A small network was shown many inputs. Here are its activations along a few directions, one row for each input.
Each table varies a few parts of the input and shows all the possible inputs, shuffled.
A made-up example of a description, with smaller parts first: one of 4 places along a line, together with either a single point or one of 9 places along a line or (one of 3 separate values, together with one of 8 places around a ring).
Shared parts are said once, and a part with two or three values counts as separate values.
In the rows, zero is written as 128.

Other details of the inputs vary at random and push rows far along three fixed directions, the same in every table; ignore that.

Rows:
R1: [157 219 127 127 127  98  57 118  93  97  47]
R2: [132  96 178  31  75 128 138 213 177 171 194]
R3: [113  75  94 153 170 164 185  55 143 160 118]
R4: [149  94 186  78  73 155 136 231 152 142 212]
R5: [111  90  75 175 168 183 207  73 152 107 121]
R6: [104  80  88 179 161 196 182  45 142 106 125]
R7: [165 203 127 161 139  60  63 138  90 105  60]
R8: [ 41 142  82 153 142 123 111 162  82 175 134]
R9: [122  65 204   8  99 145 125 216 131 140 196]
R10: [ 50 146  79 183 127 126 109 155  71 133 176]
R11: [ 32 131  56 135 100 101 100 151 122 136 158]
R12: [130  95 200  54  70 154 160 218 136 154 192]
R13: [ 44 145  78 131 129 110 106 165  96 176 146]
R14: [ 40 152 101 154 118 114 152 150  73 129 157]
R15: [142  90 170  37  82 138 151 217 156 175 167]
R16: [131  69  95 186 167 179 181  69 124 134 140]
R17: [129  78  82 194 179 167 210  81 131 124 135]
R18: [127 239 159 145 197   6  31 109  94  51  44]
R19: [146  96 170  50  77 172 121 245 175 153 168]
R20: [113  78  80 169 171 195 174  63 143 127 109]
R21: [199 123 201 109 130 146 158  75 140 119 116]
R22: [111  80  68 191 187 191 177  60 160 127 110]
R23: [101  67  70 160 147 152 179  40 163 120 130]
R24: [135  71 158  34  57 156 117 206 167 161 174]
R25: [221 107 191 144 142 147 116 102 164 122 116]
R26: [119  80  84 204 171 159 220  55 132 101 151]
R27: [ 40 152 118 162 117 118 118 143  79 137 162]
R28: [170 217 130 150 135  43  36 140 120 106  73]
R29: [195 125 213 133 140 134 143  94 173 114 116]
R30: [146  95 179  35  81 159 148 210 124 184 165]
R31: [159 214 117 139 124  37  59 115 111  91  82]
R32: [116  69 193  34 127 136 126 206 150 136 195]
R33: [141 221 183 153 133  72  33 124  92 124  62]
R34: [143 203 118 147 133  82  31 100 107 102  30]
R35: [ 47 145  89 106 104 105 112 145  93 163 154]
R36: [ 63 154  74 128 105 151 132 153  80 117 148]
R37: [ 35 148  74 126 122 101 115 143 106 165 160]
R38: [154 209 165 169 110  68  37  96  77  78  86]
R39: [201 109 198 113 141 144 125  81 154 141  79]
R40: [192 113 213 121 128 149 131  74 149 122 112]
R41: [ 46 154 117 153 117 113 134 165  93 133 170]
R42: [ 92 141  53 127 124 116 134 155  78 150 151]
R43: [133  86 178  47  57 188 116 213 147 146 176]
R44: [156 219 166 161 110  69  21 117  70  88  86]
R45: [165  85 160  45  76 164 146 223 123 170 184]
R46: [ 55 151  58 141 126 137 125 181  94 129 119]
R47: [103  82  69 163 179 142 222  44 156 136 127]
R48: [ 31 137  40 146 119 110  99 153 114 144 139]
R49: [208 111 157 127 151 136 128  97 202 114  74]
R50: [201 123 184 116 118 150 142 101 177  82  93]
R51: [ 43 141  66 152 146 117 151 158  77 161 123]
R52: [159  72 175  56  71 165 116 224 132 175 182]
R53: [206 124 193 126 125 151 127 103 196  87 102]
R54: [ 67 134  52 143 120 117 102 158  78 155 151]
R55: [212 115 186 138 130 134 153 100 154  94 120]
R56: [218 117 163 121 138 106 128  87 197 108 121]
R57: [227 111 180 114 129 150 146 103 139 120 118]
R58: [210 116 161 109 129 114 135  89 195 100  74]
R59: [165 222 118 120 116  49  54 105  92  99  91]
R60: [ 60 155 111 133 111 124 149 136  62 134 161]
R61: [153 218 165 186 121  59  31 101  91  76  89]
R62: [102  72  77 192 203 166 216  64 152 154 119]
R63: [102  68  42 199 199 179 187  38 165 132 100]
R64: [ 66 156  74 109 123 113 132 155  76 169 137]
R65: [148 102 196  35  73 165 147 212 120 175 178]
R66: [ 37 158  73 155 114 144  93 171  93 128 142]
R67: [204 115 220 108 127 148 118  94 152 135  96]
R68: [144 214 125 113  96  52  53 104 110  89  70]
R69: [216 110 178 122 128 150 156  85 138 105 133]
R70: [140  81 159  38  66 138 126 228 194 155 178]
R71: [ 65 157  73 121 107 152 128 165  81 126 146]
R72: [128  90 215  55  59 160 130 190 129 155 193]
R73: [223 103 174 147 153 137 115  92 167 128  98]
R74: [ 49 143  70 128  99  86 109 169 131 126 151]
R75: [129  72  52 183 185 151 211  66 147 132 128]
R76: [119  82  91 213 177 160 208  59 149 104 160]
R77: [169 223 159 166 131  61  36 154 100  98  79]
R78: [101  81  79 200 174 194 187  44 158 105 127]
R79: [ 59 164  88 141 111 134 104 195 113 121 145]
R80: [ 60 139  45 157 133 109 100 164  91 157 158]
R81: [ 35 146  82 126 170  77 142 162  68 101 133]
R82: [203 101 188  89 184 120 164  58 140  85  97]
R83: [ 69 145  45 128 130 137 133 146  89 141 118]
R84: [108  78  79 171 190 154 208  68 166 154 126]
R85: [107  79  71 156 148 137 198  66 170 113 126]
R86: [ 57 161  75  98 112 102 134 145  83 159 158]
R87: [127 225 178 166 131  72  41 106  88 107  79]
R88: [217 113 162 129 142 115 116  64 192 114 117]
R89: [162 212 151 155 115  70  73  97  70  79  94]
R90: [222 103 166 146 157 131 136 108 175 124 102]
R91: [ 56 138  50 136 112 106 107 142  86 143 168]
R92: [203 110 149 121 145 137 142  94 185 110  68]
R93: [138  92 195  50  77 157 156 230 138 170 177]
R94: [211 109 153  91 124 134 142  78 180 115  93]
R95: [203 124 207 130 149 137 141 102 174 124  96]
Description of these inputs: one of 5 places around a ring, together with either a single point or (one of 3 separate values, together with one of 6 places along a line).
- The inputs of R89 and R61 match in every part but the place on the ring of 5. If R65 is changed in the same way as R89 into R61, which row does it become? => R33
- The inputs of R69 and R44 match in every part but the place on the ring of 5. If R21 is changed in the same way as R69 into R44, which row does it become? => R40
- The inputs of R70 and R24 match in every part but the place on the ring of 5. If R19 is changed in the same way as R70 into R24, which row does it become? => R20
- Change only the place on the line of 6 in R14. List by row number the other rows that result. => R12, R15, R47, R51, R93
- Change only the place on the ring of 5 in R15. List by row number the other rows that result. => R3, R13, R64, R84
- A walk changes only the place on the line of 6. It starts at R68 and steps to R94. List the rest of the walk in order. => R83, R1, R71, R36
- Change only the choice among 3 separate values in R10. List by row number the other rows that result. => R66, R87
